Each row below holds a small network's activations on one input, seen along a few directions.
Each table varies a few parts of the input and shows all the possible inputs, shuffled.
A made-up example of a description, with smaller parts first: line(4) and (point or ring(11) or (values(3) and ring(5))).
Shared parts are said once, and a part with two or three values counts as separate values.

Other details of the inputs shift rows strongly along two fixed directions, in all tables alike. That doesn't count.

A family of inputs:
x1: [ 61  20 -33 -56  26   8  27   8 -17  38  75  11]
x2: [-11 -56  41   8   2 -47 -21  -1   1 -31 -22  -5]
x3: [ -4  38  12  61  -7  35  73 -36  19 -19 -55  -9]
x4: [-46 -26   1   8   8 -20 -62  34  14  -7 -23   2]
x5: [ 22  24  34  33 -31  30  93 -33 -17   9 -21 -62]
x6: [ 85  20 -31 -28 -16   0  -5 -17 -12  28  60  47]
x7: [-43 -33  12 -25 -21 -25 -53  47  -4 -13 -14   3]
x8: [-13  42   6  52 -49  31  51  -1  27 -14 -41  -4]
x9: [-57 -49  21 -14  29  -5 -28  -3   2   1  18 -16]
x10: [-45 -42 -11   6  15 -22 -57  31   0 -18 -26  15]
x11: [-51 -30  26  12  27   0 -39   3  19  -4 -24 -14]
x12: [-42 -45  14   2  14  19 -54  -1  -4  12  -4  -1]
x13: [ 65  28 -32 -51  42  -6  14   4 -15  31  62  -1]
x14: [-35 -36   7 -15 -33 -15 -62  34 -22  -8 -23  -6]
x15: [ 23  27  28  33  -4   9 102 -26 -13 -19 -33 -54]
x16: [ 47  38 -66 -41   1 -18 -16  27 -17   0  18  52]
x17: [ 10  68   8  38 -56   3  61   0  16 -23 -65 -22]
x18: [ 75  24 -26 -38  -8  -7   7  -3   8  19  66  53]
x19: [ -8  39  22  60 -32  45  89 -60   2  -1 -32 -42]
x20: [-53 -38  26   4  13  14 -30   7  17   2  -8  -1]
x21: [ 34  37 -46 -32  46   7  -2 -19   0  22  60  25]
x22: [-54 -43  19   8  39 -15 -14 -14  -9 -20 -12 -22]
x23: [ 85  37 -32 -32   8 -22  -2  -8  10  17  56  45]
x24: [-44 -43  -2   7 -11   1 -71  27  -6   0 -13   5]
Description of these inputs: line(4) and (point or line(5)).
The inputs of x11 and x20 match in every part but the line(4) part. If x21 is changed in the same way as x11 into x20, which row does it become?
Answer: x9
Which other rows does x15 become when the line(5) part takes its other values? List them by row number.
Answer: x3, x10, x16, x22
Which other rows does x6 become when the line(4) part takes its other values? List them by row number.
Answer: x2, x18, x23

A family of inputs:
x25: [-51 -92  49 -26  14 -37 -85  23  -7  -4   0 -19]
x26: [ 21  23  -3   3 -13   5  40  -1 -12  -1 -14 -16]
x27: [-4  9 -9 -2 22  4 18  2 -3  1 -6 -6]
x28: [  3   7  20  44 -34  21  49 -35 -11 -11 -30 -13]
x29: [ 17  -4 -37 -53  42  -8 -29  12  -5  26  66  37]
x30: [ -7  34   8  37 -31  33  37 -11   8  -3 -25 -18]
x31: [-23 -10  47  41 -27 -12  22 -13   0 -25 -56 -48]
x32: [ 45   8 -18 -21   1 -20   3   8  -9   2  26  23]
x33: [ -9  -6  -9  16  13  20   9 -30  -6  -1   2  13]
x34: [-27 -44  16 -21   4 -15 -28  19 -19  -4   4 -25]
x35: [ 18  14 -20 -16  21  12   2 -11   8  25  41  16]
x36: [-27 -38   9  -4  -1 -28 -42  27   7 -17 -15   8]
x37: [ 19  27 -36 -14   6  15 -15  13  -5  21  15  24]
x38: [-39 -20   9   7  -7 -24 -29  18   4 -25 -36  -9]
x39: [ -4  28  11  35   0  24  49 -22   8  -2 -31 -27]
x40: [-37 -25  18   7  22 -24 -14   3   1 -23 -25 -19]
x41: [ 20  41 -18   6   6  25  53 -14   0   4  10  -3]
x42: [ 33  13 -21  -8  24  -2  -3  -8   8  10  30  25]
x43: [-42 -32  13 -12  -3 -14 -38  24   3  -3  -1   0]
x44: [ 16  24  10  16  -1  18  35 -26  18   2   0  -2]
x45: [  8  12   2   4 -15  11  -7  -1  15   4   0  14]
x46: [-30  -6  28  34   6  -5  11 -18  11 -20 -40 -32]
x47: [ -5  17 -16  -2  -6   6   3  17  -3  -1 -15   5]
x48: [-59 -71  42   5  25 -38 -42  17   6 -27 -24 -21]
x49: [ 24  30 -37 -11   1  -1 -21   5   3   9  12  29]
x50: [ 18  22 -25 -14  -4  14 -12   5   7  24  32  27]
x51: [-11  19   0  50 -37  35  38 -26   6 -11 -40   4]
x52: [ -3 -24   3 -18   4   1 -24   7 -16  11  19 -14]
x53: [ 17  16 -27 -15  26  19  -1  -7  -3  21  38  10]
x54: [ 19  -1 -14 -23   7 -27 -14  10 -16  -4  11   6]
x55: [ 5  6  7 -3 11  0 17 -8 10 -5  6  6]
x56: [ 22  12  26  33 -31  -1  43 -17   6 -11 -27 -20]
x57: [-46 -24  14   2  -7  -1 -23  22  -5 -11 -18 -15]
x58: [ 14  16  29  19 -33   2  52 -16   6 -15 -24 -20]
x59: [ 34 -11 -31 -53  18  -8 -42  11 -13  36  68  30]
x60: [-24 -37  12   3  -1 -18 -50  19  10  -7 -12   5]
x61: [ 39  36 -12   4 -12  18  38 -10 -10  13   1  -7]
x62: [ 27  23 -23 -21  -7   3  -6  11   7   5  21  37]
x63: [ 30   9 -17 -31  -3  -4   8   3  -9  16  37  13]
What do these inputs look like to the network?
Answer: values(3) and (point or (values(2) and ring(6)))
The inputs of x28 and x51 match in every part but the values(3) part. If x56 is changed in the same way as x28 into x51, which row does it become?
Answer: x60
Which other rows does x59 become when the values(3) part takes its other values? List them by row number.
Answer: x35, x50
Which other rows agree with x35 in the values(3) part? List them by row number.
Answer: x27, x29, x33, x39, x40, x41, x42, x44, x46, x48, x53, x55
Which other rows does x56 become when the values(2) part takes its other values? List them by row number.
Answer: x32

A family of inputs:
x64: [-64 -94  16 -23  56 -18 -79  13 -15   2  14   3]
x65: [ 67  30 -12 -16 -26  12  15  -3   4  20  34  27]
x66: [-49 -79   7 -52  46 -20 -82  16 -33  10  39  -3]
x67: [ 72  53 -58 -25  15  26  -3 -16  15  39  80  62]
x68: [  5  -9  37  30 -37  -4  39 -11  -1 -26 -35 -18]
x69: [-26  20  27  39   7  20  65 -15  23 -11 -42 -36]
x70: [-50 -88  38 -46  27 -60 -90  57  -5 -16   0 -14]
x71: [ 61  48 -40  -8   5 -11  14 -16   1   4  15  40]
x72: [ 49  40 -50  -9  40  22  22 -19  -9  21  27  29]
x73: [ -8  16  31  24 -26  -2  67   0   5 -14 -35 -56]
x74: [-31   6  41  70 -23  14  59 -39  23 -35 -52 -29]
x75: [ 42  68 -73  -2 -16  20  -3  14 -12  12   6  51]
x76: [-73 -76  22 -27  53 -45 -92  39  13 -14  10  -7]
x77: [ 29  68 -67 -23 -10  15  -6  35   4  15  17  51]
x78: [ 81  69 -66 -50  21 -12  10   7  13  21  61  66]
x79: [-14  -7  50  39 -47  12  48 -15   2  -2 -31 -55]
x80: [-56 -78  14 -38  49 -28 -83  20 -32   0   7 -27]
x81: [-39  -5  58  65 -23  38  53 -33  23  -6 -50 -46]
x82: [ -5   0  55  56 -41  -9  53 -14   2 -39 -78 -50]
x83: [-30  25  19  55 -71  39  24  -3  24 -12 -65 -18]
x84: [ 79  49 -60 -32   6  -1  12 -17  -1  17  57  73]
x85: [ -72  -75   -8  -24    6  -22 -113   49  -16   -9   -9   25]
x86: [ 11  12  14  28 -22  -2  52 -14 -15 -12 -36 -45]
x87: [-56 -73   6 -71  60 -32 -92  42 -20  12  39 -14]
x88: [-16   2  52  47 -49   5  34 -27  30 -15 -47 -23]
x89: [-26   7  31  63  -6   1  37 -28  19 -33 -58 -35]
x90: [ 64  49 -47 -43  11  36   9 -14 -15  53  83  33]
x91: [ 54  23 -38 -24  -3   5  29  -7 -26  19  46  19]
The inputs of x76 and x74 match in every part but one. If x73 is changed in the same way as x76 into x74, which row does it become?
Answer: x91
What do these inputs look like to the network?
Answer: line(4) and (point or ring(6))
Which other rows agree with x90 in the line(4) part? List them by row number.
Answer: x65, x67, x79, x81, x83, x88
Which other rows agree with x72 in the line(4) part? List them by row number.
Answer: x71, x75, x80, x82, x86, x89

A family of inputs:
x92: [ 41  79 -62 -17 -45  41 -17  33  29  34  40  60]
x93: [-18 -58  43 -40   1 -19 -45   8 -24  25  25 -48]
x94: [-18 -48  23 -36  53 -58 -30  15 -11  -6  15 -50]
x95: [-61 -68  31 -35  24  22 -25   8 -14  31  37 -27]
x96: [ 92  46 -34 -33 -28  15   9  10 -25  44  49  19]
x97: [ -13   39   15   53  -53  -10   93    0   -7  -64 -101  -38]
x98: [ 64  49 -65 -33 -53  19  11  24 -41  15  37  51]
x99: [-73 -55  -9   6  17  37 -84   4 -20  23  -7 -12]
x100: [-63 -13  -3 -21  26 -33 -82  59  34 -22 -31  18]
x101: [-25   0  73  69 -15  40 114 -66  32 -28 -33 -43]
x102: [-76 -38 -17   7  79  -5 -70   8 -15  -5 -24  -7]
x103: [ 94  55 -53 -34  26 -21  27  14 -10  12  30  17]
x104: [-60 -66   2  28  44   4 -80 -24  -1  -2  -8  21]
x105: [ 42  57 -50 -35  66  22  73 -14  -2  24  72  20]
x106: [ 78  37 -60 -21 -31 -14  17  -3 -17  -5  30  81]
x107: [-26  46  43  91 -78  13  58 -22  73 -36 -86   1]
x108: [  6 -71  42 -10   5 -51 -61   9  -4 -11  -1   0]
x109: [ 17   8  82  62 -38  -3  91 -63  24 -30 -44 -62]
The inputs of x97 and x98 match in every part but one. If x102 is changed in the same way as x97 into x98, which row does it become?
Answer: x99
What do these inputs look like to the network?
Answer: values(3) and (point or line(5))
Which other rows does x105 become when the values(3) part takes its other values? List them by row number.
Answer: x95, x101
Which other rows agree with x101 in the values(3) part? List them by row number.
Answer: x104, x106, x107, x108, x109

A family of inputs:
x110: [ 91  21 -17 -35   1   7  39 -24   7  43  82  28]
x111: [-24 -73  52 -42  64 -37 -46   0 -16  16  38 -37]
x112: [ 93  30 -24 -27 -42  19  14 -16  12  29  64  64]
x113: [-18  10  43  45 -94   2  65  -1 -27 -37 -88 -55]
x114: [ 84  53 -53 -48   4  -2  46  15 -44  17  52  11]
x115: [-48 -83  -5  -6  77 -62 -91  13 -11 -27 -10  23]
x116: [ -59  -81   -4   12   -7   46 -108   -8  -38   32   15   15]
x117: [-44 -75  20  -8  48 -46 -88  12  21 -27   3  38]
x118: [ 61  89 -73 -12 -34  -1   9  26  -3  11   1  42]
x119: [-93  16  41  64  24  60  86 -52  28  -8 -45 -71]
x120: [-39 -38  28 -27  -4 -49 -92  46  49 -14  12  17]
x121: [ 62  71 -89  -3  16   5   9  -8  -9  -2   7  74]
x122: [  4   2  44  24   5   0  84 -32 -18 -19 -39 -91]
x123: [-70  57  38  62 -57  58  71  29  50 -13 -93 -58]
What do these inputs look like to the network?
Answer: values(3) or ring(11)
Start at x112 and move only the ring(11) part, one step at a time. The first step leads to x120. Which rows follow, in order?
Answer: x117, x115, x121, x118, x113, x114, x122, x111, x110
